Each row below holds a small network's activations on one input, seen along a few directions.
In each table, some parts of the input vary, and every possible input appears once, in random order.
Descriptions start from the smaller parts, as in this example, which fits no table here: one of 5 places around a ring, together with either a single point or one of 9 places along a line or (one of 2 separate values, together with one of 6 places along a line).
Shared parts are said once, and a part with two or three values counts as separate values.

Other details of the inputs vary at random and push rows far along two fixed directions, the same in every table; ignore that.
To show where, the next rows are all for the same input, with only those details redrawn:
 11  12 -24 -19   4  -9   6   5  -5 -16 -19
-73  38  -9 -14 -42  -2  46  23  83  -9  41
  40  -16    6   69   46    7  -14   45 -109   20  -33

A family of inputs:
x1:  11  12 -24 -19   4  -9   6   5  -5 -16 -19
x2:   9  11 -30  -7   3  11 -10 -20   4  -2 -20
x3:  13  14 -30 -14  12  -7   1  -2  -1 -13 -11
x4:  16   9 -36  -4  -1 -16 -11 -18   3   3  -8
x5:   1 -13  13 -32  13 -14  -4  -3  -4 -26 -14
x6:  30  18 -21  -9  -5  -7  -5 -27   1  12   2
x7: -35   1  17  68 -11  12  17  50 -18  34  14
x8:   3 -23  11 -27  -1 -14  -7  -9   0 -14 -21
x9: -49 -12  51  68  19  12   9  46 -20  17  40
x10: -28 -17  42  68   0   0  -3  25 -15  32  52
x11:   2 -14   1 -16  12   8 -16 -28   7 -15 -15
x12:  35 -28  25  77  47   5 -36   1 -93  23 -23
x13:  11  -2 -32 -12   4   2 -10 -13   4  -2 -12
x14: -80   0  14 -21 -33   5  21  -6  93  -9  53
x15:  25   8 -29 -10  -4 -16  -9 -18   2   8   3
x16:  20  -4  23 -32   8  -5  -2  -9   0 -18  -4
x17:  25   1 -15 -16 -14   7  -5 -20   3  12 -11
x18: -34 -36  50  55  -6  14  -1  31 -10  33  35
x19:  11  26 -27  -9  10   3   1 -11  -2 -14 -19
x20:  21 -24  15 -22  -5   2 -15 -25   9  -2  -6
x21:   4 -11  11 -20  -1  -3  -5 -17   2 -16 -29
x22:  21 -17  10 -22   7   5 -17 -25   9  -7   3
x23: -49  46  -1 -11 -35  10  41   5  75   3  55
x24: -85  26  29 -17 -34   4  39   9  88 -20  40
x25:  23 -13  21 -27  -6  -5  -5 -14   5  -7 -11
x26:   9  24 -22 -14   2   2   5  -4  -6 -17 -26
x27: -48   2  49  71  17  21  11  35 -15  14  30
x28: -33 -29  46  57   8  18  -5  31 -13  28  44
x29:  26  -5   7 -14   1 -13 -16 -33   5  -3   9
x30:  22  12 -23 -20   8  -6   2  -3  -3  -7   0
x31: -16   5  18  61  -2  29   8  25 -14  41  33
x32: -39 -16  36  71   3   1  -2  22 -13  26  41
x33:  10  -8 -27 -13  -9  -1 -10 -12   3   4 -20
x34:  13  22 -33   0   0  -6 -11 -26   3   3 -16
x35: -36 -25  60  58  -7   7  11  47 -15  31  33
x36:  10  15 -21 -11 -10   2  -1  -8  -2  -5 -33
x37:  22   0  16 -27  14  -3  -8 -17   2 -16   5
x38:   2 -22   6 -17   0   4 -14 -28   7 -10 -23
x39:   9   5 -25  -9  -9   8 -10 -20   3   3 -28
x40:  13 -11  11 -31  16 -11 -12 -10  -1 -19   6
x41: -77  13  36 -29 -37  -7  37  19  87 -12  60
x42:  26  20 -11 -23  -2   1  10  -5  -7  -6  -8
x43:  47 -28   1  63  39  17 -27  22 -92  36 -14
x44:  21   1 -18 -21 -13  -8   2  -1  -3   2 -15
x45:  19  -9 -22 -18 -13  -1  -8 -13   2   9 -10
x46:   2 -35   5 -23   0  -5 -16 -21   4  -9 -14
x47:  27  11 -11 -19 -15   2   5 -10  -3   4 -16
x48:  20  10 -18 -25   0  -8   8   4  -7  -9  -8
- What do these inputs look like to the network? => one of 2 separate values, together with one of 4 places along a line, together with either a single point or one of 5 places around a ring
- Changing only the place on the line of 4 turns x29 into x12. The same change can be made to x22. Which row results? => x11
- Changing only the place on the line of 4 turns x4 into x15. The same change can be made to x46. Which row results? => x18
- Which other rows does x42 become when the choice among 2 separate values takes its other values? List them by row number. => x16
- List by row number the other rows that have the place on the line of 4 and the choice among 2 separate values in common with x36. => x2, x19, x26, x34, x39
- List by row number the other rows that have the place on the line of 4 and the choice among 2 separate values in common with x47. => x6, x17, x23, x31, x42
- Start at x18 and move only the place on the ring of 5, one step at a time. The first step leads to x35. Which rows follow, in order? => x41, x40, x28

A family of inputs:
x49:   0  46 -34 -59  -8  -2  23  -8  63 -43  15
x50: -11  -4   8 -78 -18 -12  13 -23  59 -38  -2
x51: -13 -36  53  87   9  27   4  48 -59  30  -5
x52: -15  -4   1 -72  -2 -24   1 -26  62 -45   4
x53:  91 -14 -15 -33  42 -21 -42 -34 -55 -17 -36
x54:   8  21 -27 -58 -29 -32  14 -32  73 -22  35
x55: -21 -34  55  84  38   2  -8  63 -64  22  24
x56:   3 -11  44 102  23   7  -3  52 -63  44  42
x57:  -3  19 -22 -64 -43  -6  12 -34  64 -15  -3
x58:  61  13 -54 -15  44 -16 -28 -28 -69 -37 -66
x59: -75   8  32  23 -20  15  21  -9  61   9  52
x60:  85 -17   1 -34  43 -15 -45 -44 -56 -20 -40
x61: -61  21 -12  20 -46   5  23  10  72  26  43
x62:  90 -15 -16 -48  29 -13 -32 -23 -62 -10 -44
x63:  56 -41 -19 -36  49 -10 -45 -40 -58 -28 -57
x64: -57  25  36  15 -25   1  22  11  64   9  68
x65: -45  19 -10   5 -55  -2  41  18  66  28  45
x66: -51  15  21   9 -50  17  30   7  59  14  35
x67: -19  -8 -24 -69 -36 -16  12 -11  54 -34 -15
x68:  56 -40 -36 -31  29 -15 -47 -22 -57 -21 -74
x69:  -8   9  11 -63  -9 -18   3 -42  69 -35  12
x70:   1 -14  22  86   0  15   7  50 -58  55  12
x71:  10 -12  32  79   8   6   9  57 -66  54  33
x72: -10  -7  -2 -86 -17 -17   8 -15  49 -40  -6
x73:  -3  17 -54 -48 -40 -18   5 -34  72  -2   4
x74: -30 -34  35  93  17  22 -12  47 -53  35  -5
x75:   0 -12  30  83   3  22   2  48 -58  52  10
x76:  75   8 -62 -22  40   9 -27 -16 -55 -13 -75
x77:  60 -38 -10 -31  51  -6 -43 -52 -53 -26 -58
x78: -16 -35  49  63  22   8   0  69 -70  24  12
x79:  82   6 -51 -34  35   5 -10  -7 -61 -11 -74
x80: -11  40 -54 -55  -9  13  17 -22  59 -35   9
x81:   1  43 -35 -75 -13   1  33  -2  50 -30   3
x82:  -4   4  -8 -59 -39  -2  12 -36  59 -27 -13
x83: -76   0  21  22 -33  15  20   7  68   5  25
x84: -19  23  33 111  34   3  14  68 -72  16  15
x85: -65  24   5  20 -43  14  15   4  70  22  38
x86:  64  15 -49 -27  28 -23  -9 -14 -71 -22 -89
x87: -70  -4  21   1 -43   8  33  27  60  -2  25
x88: -48  17  39  -3 -34  11  26  16  49  12  51
x89: -62  20   6  18 -27  13  18   2  60  17  63
x90:   2 -10  55  80  16  21   0  50 -70  46  25
x91: -12 -10  21  99  11  25 -13  40 -49  56  11
x92: -11 -16  24 106  21  20  -6  38 -63  52  38
x93:  74 -17 -26 -28  38  -4 -48 -55 -58 -11 -43
x94:  93 -17 -23 -43  26 -20 -27 -21 -65  -6 -42
x95: -17 -32  77  99  44  14  -5  49 -60  28  22
x96: -37 -10  33  70  -6  24  -1  17  -4  30  10
x97:  -4   7   8 -75 -25 -10  12 -32  59 -31   3
x98: -82  -6  13  12 -15   4  16  18  51  -1  48
x99:  70  17 -34 -37  38 -26 -10  -9 -78 -32 -71
x100: -30  52 -59 -46 -24 -20  17 -21  59 -30 -30
x101: -66  17  14  24 -41  19  15  -1  67  20  36
x102:  86 -20 -49 -23  29 -18 -37 -45 -56  -5 -33
x103: -16  13 -16 -59 -18  -1  -3 -59  64 -21  14
- Changing only one part turns x57 into x85. The same change can be made to x82. Which row results? => x96
- Changing only one part turns x50 into x95. The same change can be made to x99. Which row results? => x84
- What do these inputs look like to the network? => one of 5 places around a ring, together with either one of 2 separate values or one of 9 places along a line
- Start at x102 and move only the place on the ring of 5, one step at a time. The first step leads to x73. Which rows follow, in order? => x65, x71, x54

A family of inputs:
x104:  66  46 -66 -16   2   2  -1 -11 -35  -3 -48
x105:  33 -23 -19 -43  15  -8 -34 -45 -17 -22 -50
x106: -43 -21  62 107  23  24  14  74 -52  28  17
x107:  25 -19   4   5  22   1 -23 -29 -27   3 -17
x108: -26  -1  34  28   9   7  10  33   4   8  32
x109:  48 -19 -13 -54  13 -19 -13 -20 -19 -34 -47
x110:   8  44 -85 -54 -11 -12  30  -2  16 -27 -31
x111: -38 -11  65 107  32  24   8  73 -51  38  39
x112:  81 -40  -3  -9  34  -4 -43 -35 -68   5 -41
x113:  43 -18 -13 -40  33 -15 -21 -21 -37 -42 -62
x114: -34  52 -81 -32 -43 -11  22 -11  79  -8  -1
x115: -28  -2  31  34   2  13   7  16   8   7  35
x116:  19  -3 -25 -92  -7 -21   1 -36  44 -55 -36
x117: -57  73 -59  -1 -47  -1  48  10  86  -2  50
x118: -40  -4  26  11 -14   4  23  28  26  -4  18
x119: -18  42  -5 115  -9  28  23  55 -30  61  11
x120:  55 -22 -13 -22  27 -10 -36 -50 -41  -8 -40
x121: -17 -15   4  -1  -4   0 -15 -15   2   0  -9
x122:  53 -24  -3 -14  41 -15 -28 -12 -76 -26 -66
x123:   5  55 -82 -65 -45  -7  15 -27  64 -13 -39
x124:   3 -43  45  85  12  15 -19  38 -72  52   9
x125:  42  -2 -21 -83  -9 -19 -14 -52  28 -35 -12
x126:  51  48 -61 -20   8   3  10  10 -40   0 -42
x127: -50   4  14   2 -18   8  11 -14  57   2  36
x128:  51 -10 -16 -46  25 -10 -28 -44 -22 -34 -35
x129: -21  49 -56  35 -19  -3  20   6  35  17  17
x130: -64  23  12 -40 -47   2  31 -12 111 -17  61
x131:   4 -32  53  85  20   7   2  62 -81  35   4
x132: -18 -17  41  67  27   9   2  43 -59   9 -11
x133: -40 -34  57 105   5  32  -4  54 -42  52  30
x134:   9 -14  41  53  23   2  -4  42 -55  28  20
x135: -44  61 -44  23 -17   6  43  40  29  11  38
x136: -70  71 -44 -21 -60  13  74  37  75   3  18
x137:  54 -40  -9  -7  39   1 -49 -27 -68 -10 -63
x138:  79 -41  -4  -8  42   1 -44 -35 -68  -1 -45
x139:  67 -13 -10 -48  30 -19 -27 -22 -37 -20 -34
x140:  82 -41  -1  -8  28 -11 -40 -34 -67  13 -33
x141: -25   3  -5 -54 -35  -2  11 -39  88 -11  29
x142: -45   0 -11 -58 -35   0   4 -31  89 -24  10
x143: -39 -10  64 117  20  25   6  53 -55  42  43
x144:  36  -1 -22 -88  -9 -16 -12 -54  40 -38 -11
x145:  62 -31 -12 -27  32  -2 -38 -44 -35 -13 -42
x146:  86 -30   0 -17  28 -14 -36 -25 -72  -1 -31
x147: -36 -17  23  12 -27   6   2   8  28  20  26
x148: -32 -23  26  32  -7  17  -5  15   5  17  16
x149: -74  17  44  47  -6   9  28  41  30  14  55
x150: -32   6  29   9  -5   3  16  25  27   6  38
x151: -42  15  26  12  -2  -3  15  17  20   0  31
x152: -60  14   7 -44 -58  -6  30 -25 118   2  60
x153:  21  11 -26 -84  -8 -22 -11 -61  38 -42 -13
x154: -58   2  53  60 -26  15  27  40  24  36  75
x155:  -1 -42  43  87  18  21 -20  37 -70  46   4
x156: -35  14  -7 -75 -44 -22  30 -14  90 -34  15
x157:  80 -23   0 -25  37 -21 -32 -10 -69  -5 -33
x158: -78  34  11 -40 -31  -5  34   0 105 -25  50
- What do these inputs look like to the network? => one of 5 places along a line, together with either one of 2 separate values or one of 9 places along a line
- Changing only the place on the line of 5 turns x135 into x110. The same change can be made to x111. Which row results? => x106
- List by row number the other rows that have the place on the line of 5 in common with x124. => x105, x114, x121, x123, x133, x137, x142, x147, x148, x155
- Which other rows does x117 become when the choice among 2 separate values takes its other values? List them by row number. => x104
- List by row number the other rows that have the place on the line of 5 in common with x140. => x107, x112, x119, x120, x127, x129, x138, x141, x145, x152
- Start at x153 and move only the place on the line of 9, one step at a time. The first step leads to x143. Which rows follow, in order? => x128, x115, x130, x144, x125, x154, x146
